Each row below holds a small network's activations on one record, seen along a few directions.
Each row is followed by the record's values for the fields DISE, BUVOR, DOBOD, LEM, ZATU, GUDU.
Not every record has every field; a missing one is written absent.
The largest differences between rows may come from other fields.
In the rows, 500 means zero.
Random noise pushes rows far along 2 fixed directions. That doesn't count. These rows show it; they differ only by the noise:
[458 309 375 537 732 424 372 630 421 387 588 385 507 773 427 193 452 470
 403 381 548 485]
[441 688 649 342 280 424 565 221 447 492 289 577 383 502 426 662 604 578
 217 748 460 432]
[453 445 473 469 570 427 442 489 432 425 482 452 462 674 431 359 510 510
 339 515 516 468]
[525 658 609 451 351 646 608 594 537 477 384 432 371 400 758 449 813 621
 388 866 462 552]

[493 445 460 587 564 535 536 626 512 486 533 440 473 557 507 298 592 495
 570 512 491 521] : DISE: nin / BUVOR: visel / DOBOD: bidis / LEM: tobu / ZATU: labu / GUDU: gak
[491 469 450 621 610 562 539 745 599 483 589 357 449 484 591 297 548 431
 647 511 514 603] : DISE: nin / BUVOR: kisiz / DOBOD: bidis / LEM: fuvo / ZATU: labu / GUDU: funi
[468 365 394 474 701 431 315 640 481 385 600 415 512 663 492 338 331 463
 426 334 521 543] : DISE: telup / BUVOR: visel / DOBOD: bidis / LEM: tobu / ZATU: labu / GUDU: funi
[515 613 544 399 435 454 459 443 491 457 479 518 491 453 466 696 469 514
 473 497 525 464] : DISE: nin / BUVOR: kisiz / DOBOD: bidis / LEM: fuvo / ZATU: labu / GUDU: funi
[508 497 513 585 463 595 581 580 559 566 545 487 514 412 594 396 583 505
 568 601 490 547] : DISE: telup / BUVOR: kisiz / DOBOD: bidis / LEM: fuvo / ZATU: labu / GUDU: gol
[633 329 377 636 668 697 464 843 500 430 649 410 659 510 770 250 670 565
 612 465 490 534] : DISE: nin / BUVOR: kisiz / DOBOD: gumad / LEM: tobu / ZATU: labu / GUDU: gak
[473 429 454 551 595 502 441 574 522 524 592 489 519 496 537 495 381 452
 674 347 537 539] : DISE: nin / BUVOR: visel / DOBOD: gumad / LEM: fuvo / ZATU: labu / GUDU: funi
[376 433 507 578 537 462 590 502 502 512 509 442 404 597 413 248 582 448
 395 539 514 474] : DISE: nin / BUVOR: kisiz / DOBOD: gumad / LEM: tobu / ZATU: labu / GUDU: gol
[511 435 459 473 592 465 403 522 443 450 490 473 539 630 433 475 440 538
 428 444 513 488] : DISE: nin / BUVOR: visel / DOBOD: bidis / LEM: tobu / ZATU: turi / GUDU: absent
[582 577 494 543 402 664 588 627 526 535 523 491 512 380 632 515 676 597
 646 638 501 534] : DISE: nin / BUVOR: visel / DOBOD: bidis / LEM: tobu / ZATU: turi / GUDU: absent
[446 410 453 517 591 455 515 461 455 525 481 505 498 654 370 307 553 509
 388 483 462 455] : DISE: nin / BUVOR: kisiz / DOBOD: bidis / LEM: tobu / ZATU: labu / GUDU: gak
[486 196 308 576 785 345 366 487 364 448 661 521 683 815 280 203 359 426
 410 218 527 443] : DISE: telup / BUVOR: kisiz / DOBOD: bidis / LEM: fuvo / ZATU: labu / GUDU: gak
[421 757 676 355 262 402 573 180 506 496 272 564 372 419 379 793 500 515
 297 693 455 474] : DISE: nin / BUVOR: visel / DOBOD: bidis / LEM: tobu / ZATU: labu / GUDU: funi
[538 572 553 439 360 481 567 199 416 608 417 708 619 455 446 758 588 583
 531 528 445 386] : DISE: nin / BUVOR: visel / DOBOD: gumad / LEM: fuvo / ZATU: labu / GUDU: gak
[361 620 588 445 434 324 560 256 508 522 374 483 360 531 246 617 407 413
 340 546 533 476] : DISE: nin / BUVOR: kisiz / DOBOD: bidis / LEM: tobu / ZATU: labu / GUDU: funi
[459 327 436 578 678 396 445 509 452 458 581 408 513 743 373 257 425 412
 401 372 529 498] : DISE: telup / BUVOR: kisiz / DOBOD: bidis / LEM: fuvo / ZATU: turi / GUDU: absent
[563 440 469 503 588 558 488 652 468 460 538 489 559 539 629 338 692 573
 448 558 471 506] : DISE: nin / BUVOR: kisiz / DOBOD: bidis / LEM: fuvo / ZATU: labu / GUDU: gak
[545 485 441 473 550 537 384 632 508 445 582 440 575 471 549 557 373 500
 603 426 544 513] : DISE: telup / BUVOR: visel / DOBOD: bidis / LEM: tobu / ZATU: labu / GUDU: gol
[481 635 548 511 418 566 580 532 560 533 412 389 407 358 524 584 521 461
 527 652 536 574] : DISE: nin / BUVOR: kisiz / DOBOD: gumad / LEM: tobu / ZATU: labu / GUDU: funi
[403 421 512 458 544 296 472 213 382 494 416 631 492 703 283 488 422 463
 335 385 493 430] : DISE: nin / BUVOR: visel / DOBOD: gumad / LEM: fuvo / ZATU: labu / GUDU: gak
[442 446 444 623 601 495 549 572 533 544 567 372 454 535 406 336 468 398
 593 456 544 550] : DISE: nin / BUVOR: kisiz / DOBOD: bidis / LEM: tobu / ZATU: labu / GUDU: funi
[578 580 456 417 466 486 392 555 524 441 533 502 557 421 537 711 379 490
 611 425 513 498] : DISE: telup / BUVOR: visel / DOBOD: bidis / LEM: tobu / ZATU: labu / GUDU: funi
[563 515 474 441 517 499 423 528 545 496 491 531 549 426 505 666 378 506
 546 393 496 483] : DISE: nin / BUVOR: kisiz / DOBOD: bidis / LEM: tobu / ZATU: labu / GUDU: gol
[401 564 583 550 510 555 601 586 570 509 466 362 307 453 637 364 607 466
 537 661 562 641] : DISE: nin / BUVOR: visel / DOBOD: gumad / LEM: fuvo / ZATU: labu / GUDU: funi
[501 420 381 563 679 482 413 797 567 432 642 391 477 560 544 330 418 409
 652 344 550 588] : DISE: nin / BUVOR: kisiz / DOBOD: bidis / LEM: fuvo / ZATU: labu / GUDU: funi
[562 422 402 542 677 623 419 809 576 478 610 385 527 495 675 344 548 527
 620 494 511 549] : DISE: telup / BUVOR: kisiz / DOBOD: bidis / LEM: fuvo / ZATU: labu / GUDU: funi
[479 535 522 393 431 350 493 225 396 470 401 609 523 595 246 647 407 493
 320 423 486 420] : DISE: nin / BUVOR: kisiz / DOBOD: bidis / LEM: tobu / ZATU: turi / GUDU: absent
[515 542 490 366 468 421 400 436 506 462 457 548 493 498 453 676 364 500
 418 441 489 456] : DISE: telup / BUVOR: kisiz / DOBOD: gumad / LEM: tobu / ZATU: labu / GUDU: funi
[471 579 569 434 472 457 491 481 513 476 447 459 418 488 461 574 497 533
 438 574 530 505] : DISE: nin / BUVOR: visel / DOBOD: bidis / LEM: tobu / ZATU: turi / GUDU: absent
[492 570 537 441 433 453 565 435 488 487 410 512 460 483 471 502 563 496
 389 596 471 529] : DISE: nin / BUVOR: kisiz / DOBOD: bidis / LEM: tobu / ZATU: labu / GUDU: gak
[473 580 509 590 485 562 545 661 605 556 539 384 390 325 528 520 460 447
 692 564 564 574] : DISE: nin / BUVOR: kisiz / DOBOD: bidis / LEM: tobu / ZATU: turi / GUDU: absent
[434 528 525 479 474 421 532 404 457 509 428 497 460 528 352 474 488 465
 398 540 513 496] : DISE: nin / BUVOR: kisiz / DOBOD: bidis / LEM: tobu / ZATU: labu / GUDU: gak
[496 620 563 404 494 521 448 646 586 422 461 395 399 417 636 573 499 506
 491 623 515 543] : DISE: telup / BUVOR: visel / DOBOD: bidis / LEM: tobu / ZATU: labu / GUDU: gol
[542 605 585 574 400 695 647 670 587 493 470 368 424 332 776 427 747 533
 525 725 505 607] : DISE: nin / BUVOR: kisiz / DOBOD: bidis / LEM: tobu / ZATU: labu / GUDU: gol
[522 569 528 558 484 566 512 547 546 537 533 442 496 351 591 669 479 462
 716 466 559 532] : DISE: nin / BUVOR: kisiz / DOBOD: gumad / LEM: tobu / ZATU: turi / GUDU: absent
[461 506 532 496 518 557 547 613 552 424 483 412 391 544 639 292 622 526
 387 609 478 592] : DISE: nin / BUVOR: visel / DOBOD: bidis / LEM: tobu / ZATU: labu / GUDU: gol
[547 503 483 536 510 635 571 686 534 516 521 421 445 435 654 349 688 577
 543 629 496 565] : DISE: nin / BUVOR: kisiz / DOBOD: bidis / LEM: tobu / ZATU: turi / GUDU: absent
[475 551 518 443 468 484 444 492 515 494 459 472 464 518 469 583 419 497
 447 532 534 498] : DISE: telup / BUVOR: kisiz / DOBOD: bidis / LEM: fuvo / ZATU: labu / GUDU: gol

Here are new rows. What are their fields?
[411 673 628 439 440 481 536 515 576 436 363 365 289 437 568 529 539 496
 352 731 528 608] : DISE: nin / BUVOR: visel / DOBOD: bidis / LEM: tobu / ZATU: labu / GUDU: funi
[467 530 527 375 532 437 385 434 492 425 430 469 484 585 454 592 378 532
 335 517 498 475] : DISE: telup / BUVOR: visel / DOBOD: bidis / LEM: tobu / ZATU: labu / GUDU: gol
[545 429 418 465 651 523 341 672 505 413 557 370 552 583 537 514 368 489
 521 394 562 487] : DISE: telup / BUVOR: kisiz / DOBOD: gumad / LEM: tobu / ZATU: labu / GUDU: gol
[542 574 550 486 372 515 564 388 522 495 456 567 535 410 537 634 533 507
 456 498 460 483] : DISE: nin / BUVOR: kisiz / DOBOD: bidis / LEM: tobu / ZATU: labu / GUDU: gol
[506 490 516 559 545 572 528 676 518 472 551 398 449 492 601 359 620 529
 556 578 520 551] : DISE: nin / BUVOR: visel / DOBOD: bidis / LEM: tobu / ZATU: turi / GUDU: absent
[576 289 372 493 696 569 396 637 424 437 574 493 645 669 575 256 557 585
 381 434 473 480] : DISE: telup / BUVOR: kisiz / DOBOD: gumad / LEM: tobu / ZATU: labu / GUDU: gak
[573 485 432 364 559 447 322 501 445 392 530 546 617 581 503 638 408 546
 445 361 469 435] : DISE: telup / BUVOR: visel / DOBOD: bidis / LEM: tobu / ZATU: labu / GUDU: funi
[513 547 497 461 522 527 483 562 562 511 498 518 449 447 642 563 516 505
 610 515 497 533] : DISE: telup / BUVOR: visel / DOBOD: gumad / LEM: fuvo / ZATU: labu / GUDU: funi
[539 498 429 489 591 555 417 764 546 398 568 333 465 505 649 441 491 480
 548 504 584 563] : DISE: telup / BUVOR: kisiz / DOBOD: gumad / LEM: tobu / ZATU: labu / GUDU: funi
[414 691 610 354 348 349 446 258 529 549 337 568 366 432 311 823 294 455
 372 565 510 463] : DISE: telup / BUVOR: kisiz / DOBOD: bidis / LEM: fuvo / ZATU: labu / GUDU: funi
[491 486 546 524 483 565 601 461 486 534 460 540 483 500 575 410 668 545
 519 589 476 513] : DISE: nin / BUVOR: visel / DOBOD: gumad / LEM: fuvo / ZATU: labu / GUDU: gak
[499 420 441 536 543 468 477 487 442 506 530 507 546 617 470 366 542 498
 399 506 498 471] : DISE: telup / BUVOR: kisiz / DOBOD: bidis / LEM: fuvo / ZATU: labu / GUDU: gak
[483 413 508 594 550 577 522 527 489 546 563 528 569 471 569 442 509 511
 635 445 516 506] : DISE: nin / BUVOR: visel / DOBOD: gumad / LEM: fuvo / ZATU: labu / GUDU: gol
[513 469 517 520 548 506 473 558 522 464 534 456 496 482 595 447 470 513
 455 496 494 573] : DISE: nin / BUVOR: visel / DOBOD: bidis / LEM: tobu / ZATU: turi / GUDU: absent
[457 431 463 481 615 410 405 582 497 411 545 430 475 637 475 362 418 434
 427 410 507 508] : DISE: telup / BUVOR: visel / DOBOD: bidis / LEM: tobu / ZATU: labu / GUDU: gol
[506 524 547 431 526 519 452 536 489 397 447 398 463 557 608 456 560 548
 332 612 499 522] : DISE: telup / BUVOR: visel / DOBOD: bidis / LEM: tobu / ZATU: labu / GUDU: gol
[493 447 488 400 488 369 437 178 361 531 449 745 632 605 331 657 411 533
 409 370 462 365] : DISE: telup / BUVOR: visel / DOBOD: gumad / LEM: fuvo / ZATU: labu / GUDU: gak
[610 305 363 493 649 535 391 538 407 433 605 570 727 675 555 357 551 587
 380 369 470 430] : DISE: telup / BUVOR: kisiz / DOBOD: bidis / LEM: fuvo / ZATU: labu / GUDU: gak
[479 412 438 571 603 474 546 587 510 487 528 435 487 568 440 304 522 429
 503 460 512 516] : DISE: nin / BUVOR: kisiz / DOBOD: gumad / LEM: tobu / ZATU: labu / GUDU: gak
